Each row below holds a small network's activations on one input, seen along a few directions.
Each table varies a few parts of the input and shows all the possible inputs, shuffled.
A made-up example of a description, with smaller parts first: one of 3 separate values, together with either a single point or one of 9 places along a line or (one of 5 places around a ring, together with one of 6 places along a line).
Shared parts are said once, and a part with two or three values counts as separate values.
(in the rows, 128 means zero)

Other details of the inputs shift rows strongly along two fixed directions, in all tables alike. That doesn't count.

Rows:
r1: [ 54  97 177  86 153 175  96 125 100  85 114 136 131]
r2: [132 158 137 186  91 143 139  86 119  59 157 112 169]
r3: [148 117 178 192  91 144 104 115 119  77 148  88 161]
r4: [ 44 139 179  98 149 160  95 130  65 108 101 148 112]
r5: [138  82  98  45 179 141 139 136 151 189 113 175  88]
r6: [103 116  78  72 156 107 168 156 157 188 114 149  86]
r7: [118 151 142 195  89  96 135 139 112  63 147 108 158]
r8: [127 151 144 181  76 113 135 136 121  54 162 114 162]
r9: [ 36 140 167  67 146 150 134 146 114  80 120 145 144]
r10: [ 33 136 167  83 146 122 140 148  95  77 105 146 111]
r11: [126  85 105  64 185 124 139 139 137 189  99 167  90]
r12: [230 141  40 150 109 107 166  91 180 182 169 116 148]
r13: [235  99  81 174 115 106 146 123 165 173 159 133 124]
r14: [221 140  47 168 115  92 163 101 166 180 147 106 142]
r15: [ 39 135 165  60 135 139 132 142 107  69 122 152 124]
r16: [ 42 128 198  97 151 144 104 120  92 104  89 161 112]
r17: [140 118 176 204 101 125 104 118 110  86 133  83 158]
r18: [ 56 103 201  78 164 163 121 121  97  82 111 159 111]
r19: [ 56 129 182  82 163 174  81 122 100  90 111 126 124]
r20: [ 53  98 186  81 155 172  98 120 101  87 115 133 133]
r21: [130 125  83  30 165 127 159 159 173 191 121 141 124]
r22: [196 131  57 184  98  75 171 149 167 169 152 117 118]
r23: [114 154 142 203  99 106 138 143 117  70 145 105 170]
r24: [132 110  98  48 178 149 100 131 147 189 115 134 104]
r25: [137 116 167 208 105 127 104 118 106  84 136  90 158]
r26: [139 120  66  10 167 148 158 107 170 197 111 148 108]
r27: [ 42 124 181  88 141 167 101 122  99  94 102 179 110]
r28: [145 117  68  15 156 157 155 114 170 188  99 143 104]
r29: [127 131  89  35 168 127 159 161 174 189 119 139 127]
r30: [ 51 141 192  77 144 176  97 120  80 106 114 145 113]
r31: [ 53 144 200  73 141 174  97 120  83 109 110 139 112]
r32: [139  82 112  38 167 148 122 129 156 194 115 130 110]
r33: [119 150 140 197  87  95 136 139 109  61 147 112 152]
r34: [139 141 144 204 105 150  84 122 107  73 150 103 152]
r35: [ 46  99 178  99 162 157  97 129  89  92  99 132 129]
r36: [135 145 179 215  88 115 111 114 109  95 127 121 141]
r37: [147 146 167 196 101 145  86 116 116  78 146  87 153]
r38: [121 125  73  34 185 116 159 104 152 201 110 146 110]
r39: [124  84 110  61 176 130 118 132 139 192 102 130 111]
r40: [114 117  83  55 158 100 163 156 151 183 111 148  90]
r41: [120 107 101  66 164 124 123 135 141 204  92 175  90]
r42: [135 140 163 209  81 134 108 110 114  82 145 140 143]
r43: [117 115  79  44 148 119 167 154 165 182 126 157  89]
r44: [117 163 149 205 108 111 141 150 122  72 139  97 173]
r45: [ 39 140 160  73 161 154 133 103  97  84  94 138 128]
r46: [ 40 135 169  67 135 140 141 145 105  70 121 153 113]
r47: [214 130  54 159  88  89 170 148 177 166 165 122 121]
r48: [121 119  83  41 162  93 155 155 150 180 110 147  94]
r49: [112 114  74  52 148 124 170 154 169 188 129 158  86]
r50: [140 147 165 208 111 127  85 120 106  87 131  83 151]
r51: [243 104  98 166 110 105 149 123 169 178 155 118 122]
r52: [128 126 113  59 163 132 117 133 122 212 102 141  93]
r53: [133 142 143 216 115 133  84 127  97  82 136 100 150]
r54: [134 154 159 212  94 128 100 119  82  99 140 111 143]
r55: [224 143  92 179 100 101 123 126 141 202 140 101 122]
r56: [218 133  52 147  91  90 160 146 181 171 164 114 146]
r57: [ 44 139 159  75 156 159 132 107  98  82  88 135 127]
r58: [231 136  73 168  96 120 123 123 146 200 161 117 124]
r59: [207 142  61 173 113  83 162 156 173 174 146 101 151]
r60: [130 151 144 183  77 110 137 138 118  50 162 119 149]
r61: [229 102  91 185 122  89 148 127 155 179 142 120 122]
r62: [134 153 137 198  91 136 135 104 111  61 122  99 156]
r63: [139 118 166 219 112 114 124 118 100  76 139 125 142]
r64: [232 124  81 170  93 107 134 119 174 196 148 135 120]
r65: [138 154 137 184  82 153 136  94 121  54 143 107 163]
r66: [139 153 152 203  83 152 100 120  87  89 155 121 142]
r67: [206 134  54 166 101  74 159 149 170 173 149 107 142]
r68: [ 48 131 206  78 139 162 106 116 105 101  99 161 110]
r69: [126 115 109  63 184 133 100 134 136 191  99 124 104]
r70: [130 140 163 221  93 116 108 115 104  91 130 135 143]
r71: [135 143 150 214 116 128  84 122  99  84 136  96 152]
r72: [231 105 102 181 118  88 148 126 157 181 140 112 122]
Each input here is: one of 2 separate values, together with either one of 5 places along a line or one of 11 places along a line or (one of 4 places along a line, together with one of 5 places around a ring).
Question: Changing only the choice among 2 separate values turns r34 into r53. The same change can be made to r13. Which row results?
Answer: r63
Question: A walk changes only the place on the line of 11. It starts at r6 and steps to r22. List the rest of the walk in order.
Answer: r40, r10, r48, r33, r7, r67, r23, r59, r44
Question: Which other rows does r11 become when the place on the ring of 5 takes its other values? List them by row number.
Answer: r4, r35, r41, r53
Question: Which other rows does r56 become when the place on the line of 11 takes its other values? List them by row number.
Answer: r8, r9, r15, r21, r29, r43, r46, r47, r49, r60

Rows:
r73: [120 135 161 184 125 127 111 117 109  86 126 108 157]
r74: [121 142 156 175 111 133 104 132  95  86 140 100 143]
r75: [179 115 110 118 135 125 125 126 145 185 140 142 118]
r76: [118 131 149 188  87 109 139 144 128  56 155 125 150]
r77: [127 135 175 175  97 135 111 123 105  91 138 118 129]
r78: [179 105 100 119 148 125 125 120 144 177 139 132 121]
r79: [177 101  98 117 139 119 129 126 144 173 126 115 113]
r80: [172 118  93 119 122 134 121 126 145 182 135 146 109]
r81: [173 152  66  70 120 157 151  99 182 143 148  94 164]
r82: [182 109 103 118 143 127 124 125 142 179 141 137 121]
r83: [126 132 170 172  99 137 107 124  98  89 144 117 132]
r84: [120 150 168 180 113 134 105 125 102  94 143 119 152]
r85: [169 126 108 121 136 113 130 130 153 189 122 129 127]
r86: [120 140 158 182 126 134 105 119 100  85 142 109 155]
r87: [ 12 147 154   7 171 138 145 130  96 109  88 167 100]
r88: [128 136 180 181 107 139 111 117 110  93 142 133 140]
r89: [158 120  83 116 131 109 171 144 162 159 138 140 118]
r90: [ 31 117 155  37 185 161 107 126 108 125  77 150 108]
r91: [114 143 146 192  90 118 152 119 114  61 151 128 145]
r92: [128 125 176 182 113 134 116 111 113  88 129 125 147]
r93: [ 23 108 161  16 169 141 136 160 123  99 104 168 102]
r94: [171 118  94 121 154 114 126 125 148 178 125 117 132]
r95: [125 131 151 182 104 151 102 116 100  82 143 129 137]
r96: [150 126  78 108 126  90 154 163 169 157 136 127 130]
r97: [120 134 156 179 114 125 112 125 105  86 124  94 146]
r98: [179 102 102 120 150 120 128 117 149 175 129 129 124]
r99: [114 148 139 187  90 102 135 158 127  58 152 110 158]
r100: [168 124 103 116 126 110 129 137 148 186 118 114 117]
r101: [  7 140 152  16 178 139 147 132 105 111  91 163 104]
r102: [109 157 138 195 100 113 150 143 119  64 145 112 159]
r103: [163 128  91 123 124 122 125 130 154 185 117 132 119]
r104: [150 130  76 112 130  95 159 162 165 159 134 127 130]
r105: [ 16 118 161  24 176 153 154 138 110 107  98 172 103]
r106: [118 138 152 176 116 131 106 127  97  85 139  95 143]
r107: [168 120 100 118 132 110 131 135 149 182 114 109 119]
r108: [118 136 149 193  90 115 145 143 123  56 152 124 151]
r109: [169 131 104 115 127 114 126 140 146 186 127 116 112]
r110: [164 134  82 108 120 103 168 122 149 159 136 146 107]
r111: [176 109 111 116 122 116 131 129 149 183 123 125 109]
r112: [125 122 161 175 112 138 108 119  97  81 143 107 135]
r113: [169 116  90 117 144 112 126 133 144 176 123 103 120]
r114: [  7 146 155   9 176 140 145 130  98 107  88 165 100]
r115: [148 137  75 116 132 102 170 146 157 166 133 129 128]
r116: [116 154 155 184  98 141 105 124 109  93 133 125 139]
r117: [127 123 171 179 102 131 116 118 108  87 126 110 136]
r118: [117 147 143 182 109 144 100 124  99  85 139 117 145]
r119: [171 113  99 122 120 128 127 122 155 182 121 144 111]
r120: [164 134  85 119 126 127 119 134 144 185 131 133 117]
r121: [119 148 162 174 103 130 105 132  98  92 140 104 140]
r122: [170 121 105 122 143 113 131 128 154 184 117 123 129]
r123: [177 111 115 121 132 120 132 122 155 186 126 140 120]
r124: [123 139 163 183  94 147 107 116 110  90 137 137 131]
r125: [122 127 148 183 110 148 104 111 103  80 142 124 137]
r126: [178 102 105 122 146 119 131 118 152 176 124 130 124]
r127: [164 123  76 121 141 127 119 128 144 176 130 122 120]
r128: [120 152 173 182 111 133 109 125 108  95 138 121 148]
r129: [123 144 161 181 121 136 104 125  98  87 144 114 155]
r130: [171 104  89 124 136 127 127 118 153 173 119 133 115]
r131: [ 34 118 151  37 188 162 104 126 105 123  83 148 108]
r132: [ 20 111 160  25 171 147 147 148 117 105 103 168 106]
r133: [123 127 159 186 101 141 112 111 114  86 125 127 138]
r134: [126 119 164 178 111 132 114 117 105  83 127 105 138]
r135: [148 129  76 112 129  97 163 157 162 163 136 126 131]
r136: [128 127 164 173 108 140 106 124  95  83 144 112 134]
r137: [173 105  86 122 139 129 124 118 150 171 124 132 114]
r138: [184 137  74  69 115 169 156  89 181 140 152 107 156]
r139: [159 128  82 113 124 104 169 124 154 161 138 144 110]
r140: [  5 135 151  18 179 141 148 137 108 111  92 161 109]
r141: [ 23 132 162  11 166 146 148 122  97 104  95 179  91]
r142: [164 123  89 124 131 121 127 127 155 181 113 127 121]
Question: Changing only one part turns r102 into r89. The same change can be made to r101. Which row results?
Answer: r139
Question: Changing only one part turns r85 into r123. The same change can be made to r97. Which row results?
Answer: r134
Question: Describe the family of inputs behind these rows.
Answer: one of 2 separate values, together with either a single point or one of 10 places along a line or (one of 3 separate values, together with one of 8 places around a ring)
Question: A walk changes only the place on the ring of 8. It starts at r95 and steps to r125. List the rest of the walk in order.
Answer: r137, r130, r133, r119, r124, r80
Question: Which other rows does r135 become when the choice among 2 separate values takes its other values? List them by row number.
Answer: r132
Question: Which other rows does r76 become when the choice among 2 separate values takes its other values? List them by row number.
Answer: r96
